Each row below is a small network's average activation on inputs in which a field has the value named, seen along a few directions.
Related values have similar rows: they may be neighbours, one step apart, or belong to one group.
(in the rows, 500 means zero)
Random noise pushes rows far along 2 fixed directions. That doesn't count. These rows show it; they differ only by the noise:
[568 441 478 467 745 322 440 327 516 520 472 542]
[574 489 375 588 663 490 541 613 377 568 504 468]
[339 625 389 573 259 910 421 764 425 395 376 199]
[490 566 324 647 468 737 551 825 319 529 473 327]


J, 9 values:
j2: [578 379 564 429 365 554 551 549 404 568 652 451]
j7: [520 487 464 508 624 479 465 489 471 507 454 473]
j4: [514 465 647 333 477 467 489 447 446 595 595 469]
j3: [496 564 636 475 656 288 677 409 581 413 564 632]
j8: [404 598 469 438 603 470 508 733 358 564 514 482]
j5: [467 509 536 612 387 489 516 421 632 465 440 601]
j9: [585 482 500 742 581 384 741 633 457 551 590 654]
j6: [691 378 489 405 500 404 468 370 552 582 612 629]
j1: [484 471 464 474 397 394 387 215 714 462 413 691]
The values of J form 3 separate groups.
List the group mates of j6, in the order listed.
> j2, j4
List the group mates of j8, in the order listed.
> j7

F, 9 values:
f9: [526 447 487 446 644 421 516 537 386 577 553 470]
f6: [482 512 523 406 489 607 434 604 454 482 485 349]
f3: [408 607 419 580 431 683 469 577 539 393 383 401]
f7: [361 536 594 292 438 594 326 340 572 408 425 353]
f5: [436 536 441 548 520 552 430 587 466 485 404 440]
f8: [499 483 518 508 319 509 526 499 571 463 522 569]
f2: [469 470 665 434 508 272 428 121 724 416 484 680]
f1: [535 486 605 515 605 279 526 250 657 450 502 675]
f4: [500 493 457 530 227 761 516 625 449 536 534 389]
The values of F form 3 separate groups.
List the group mates of f9, in the order listed.
> f6, f7
List the group mates of f3, in the order listed.
> f5
